These are the activations of a small neural network, seen along a few directions. Each row is one input.
In each table, some parts of the input vary, and every possible input appears once, in random order.
Descriptions start from the smaller parts, as in this example, which fits no table here: values(2) and (point or line(11) or (line(6) and ring(8))).
Shared parts are said once, and a part with two or three values counts as separate values.

Other details of the inputs shift rows strongly along two fixed directions, in all tables alike. That doesn't count.

A family of inputs:
R1: [ -1   1  -4  -1   3   3  -3  -4   2   3   0 -10  -9]
R2: [ 6  5  7  2 -7 -1  2  3 -3 -2 -5  8  3]
R3: [-8 -2 -5 -2  6  5  0  0  4  5  3 -6 -4]
R4: [-2 -1 -7 -6  5  1  0  2  7  5  1 -7 -4]
R5: [ 2  1 -5 -5  1  1  1 -3  5  6  2 -9 -8]
R6: [ 5  0  1  4 -1 -4  1  2 -1  2 -2 12  6]
R7: [-12 -20  24 -21   3 -11   0  -9  -3 -46  28 -21  17]
R8: [ 0  4  3  9 -5  1 -1  1 -6  1 -6 10  5]
R9: [ 8  3  6 -1 -8 -5  2  3 -1  0 -3  6  4]
R10: [ 2  0 -6 -7  2  0  2  1  7  4  0 -8 -7]
R11: [  2   1  -6  -4   2  -1  -1  -3   4   5   1 -10  -8]
R12: [-8  0 -7  0  5  6 -3 -1  1  2  1 -8 -6]
R13: [-8 -3 -6  1  7  3 -3 -2  2  5  1 -8 -5]
R14: [ 8  0  3  1 -5 -5  2 -1 -4 -1 -1  7  4]
R15: [ 1 -1  1  7 -1  1  2  4 -5 -2 -3 10  5]
R16: [ 5 -2  3  4 -2 -3  0 -2 -4  1  1  8  7]
R17: [ 5  2  3  4 -5 -5 -2  0 -3  3 -4  9  7]
R18: [-1  2 -5 -5  3  5  0 -1  4  2 -1 -7 -9]
R19: [-3  2 -3 -7  1  1 -1  3  8  6 -1 -7 -4]
R20: [ 4 -2  2  2 -2 -4  0 -1 -3  0  0  9  7]
R21: [ 1  0  0 12 -2  0 -2 -1 -8  1 -4 10  4]
R22: [ 4 -2  2  4 -1 -6 -2 -2 -5  0  1  8  6]
R23: [  1   4  -3  -6  -2   0  -1  -2   6   6  -1 -11  -7]
R24: [-7  1 -6 -2  5  6  0  3  6  1  0 -5 -6]
R25: [ -2   5  -2  -4   0   4  -2  -1   5   3  -2 -10  -8]
R26: [-1  3 -4 -4  3  4  1  2  7  1  0 -6 -9]
R27: [ 9 -2  4  4 -4 -7  0 -5 -5 -1  0  4  4]
R28: [-1  2  4  6 -3 -1  1  6 -3  2 -5 12  6]
R29: [ 0  0  2  7 -2  2  1  1 -7 -3 -2 10  5]
R30: [ 7  1  4  4 -3 -1  3  3 -4 -3 -3  8  3]
R31: [ 2  2 -5 -7  2  0  1  1  8  4  0 -7 -8]
R32: [ 1  4  3  7 -5  2  1  5 -4  1 -6 12  5]
R33: [-8 -1 -5 -3  7  4  0  3  7  3  1 -4 -5]
R34: [ -7  -9  18 -10  -3  -7   0  -4  -3 -27  13  -7  14]
R35: [ 6 -2  1  7 -2 -6 -2 -3 -5  3 -2  8  6]
R36: [-1  2 -4 -3  2  6  0 -2  3  3  1 -9 -8]
R37: [-1  2 -5 -2  3  4 -2 -2  2  2  0 -9 -9]
R38: [-8 -2 -6 -3  6  5  0  1  4  4  1 -5 -5]
R39: [ 1  1  1 10 -3  3  1  0 -8  1 -2 12  5]
R40: [-1 -3  2  5  1 -2  3  5 -4 -1 -2 11  7]
Description of these inputs: ring(5) and (values(2) or line(6)).
Question: The inputs of R25 and R34 match in every part but the ring(5) part. If R37 is changed in the same way as R25 into R34, which row does it become?
Answer: R7
Question: Which other rows agree with R23 in the ring(5) part? List them by row number.
Answer: R5, R9, R10, R11, R14, R27, R31
Question: Change only the line(6) part in R36. List by row number the other rows that result.
Answer: R1, R18, R26, R30, R37
Question: Change only the values(2) part in R2. List by row number the other rows that result.
Answer: R25
Question: Change only the line(6) part in R12. List by row number the other rows that result.
Answer: R15, R21, R24, R29, R39

A family of inputs:
R41: [-20   6 -30   0  18  20  -3   8  17  30  -9 -16 -26]
R42: [ 14 -10  24  -8 -11 -19   3  -9 -10 -28  13   6  20]
R43: [ 23  14  -3  27 -15  -8  -2   4 -12  31 -24  35   4]
R44: [ 12  -9  22  -6 -12 -16   5  -2  -9 -25  10  10  23]
R45: [ -5  15 -24 -11   6  13  -4   1  23  32  -9 -24 -31]
R46: [-15   8 -31   3  16  20  -4   3  13  30  -9 -16 -28]
R47: [ -5 -10  25   0  -6  -7   1  -3 -13 -33  13  10  25]
R48: [ -4  13 -25 -10   9  13  -3   4  23  29 -11 -22 -31]
R49: [-24 -14  -1 -28  14  10  -2  -9  14 -26  24 -48 -11]
R50: [ -5 -13  22   3  -4 -11  -2  -6 -16 -32  12   7  27]
R51: [-17   5 -32   0  18  18  -6   1  16  34  -7 -17 -27]
R52: [  4   7  -9  30  -3   4   1  11 -13  26 -19  41  10]
R53: [ 22  14  -6  26 -10  -5   4  10  -9  29 -25  40   3]
R54: [-14  -7   2 -41   8   3   0  -7  22 -23  21 -56 -17]
R55: [  0 -14  23   2  -2 -10   2  -5 -14 -32  14  10  23]
R56: [  5  11  -6  32  -5   6   1  10 -17  24 -22  40   6]
R57: [ 16  -8  25  -6 -14 -15   5  -8 -11 -31  11   4  18]
R58: [ 15  -8  26  -7 -11 -19   4  -7  -9 -30  13   5  19]
R59: [ 25  14  -5  25 -12  -4   2   4 -12  25 -21  34   1]
R60: [-28 -13   1 -29  16   8  -2  -3  17 -28  23 -43  -9]
Question: The inputs of R55 and R58 match in every part but one. If R46 is changed in the same way as R55 into R58, which row does it become?
Answer: R59
Question: What is each input in this table made of?
Answer: values(2) and (point or line(4) or line(5))
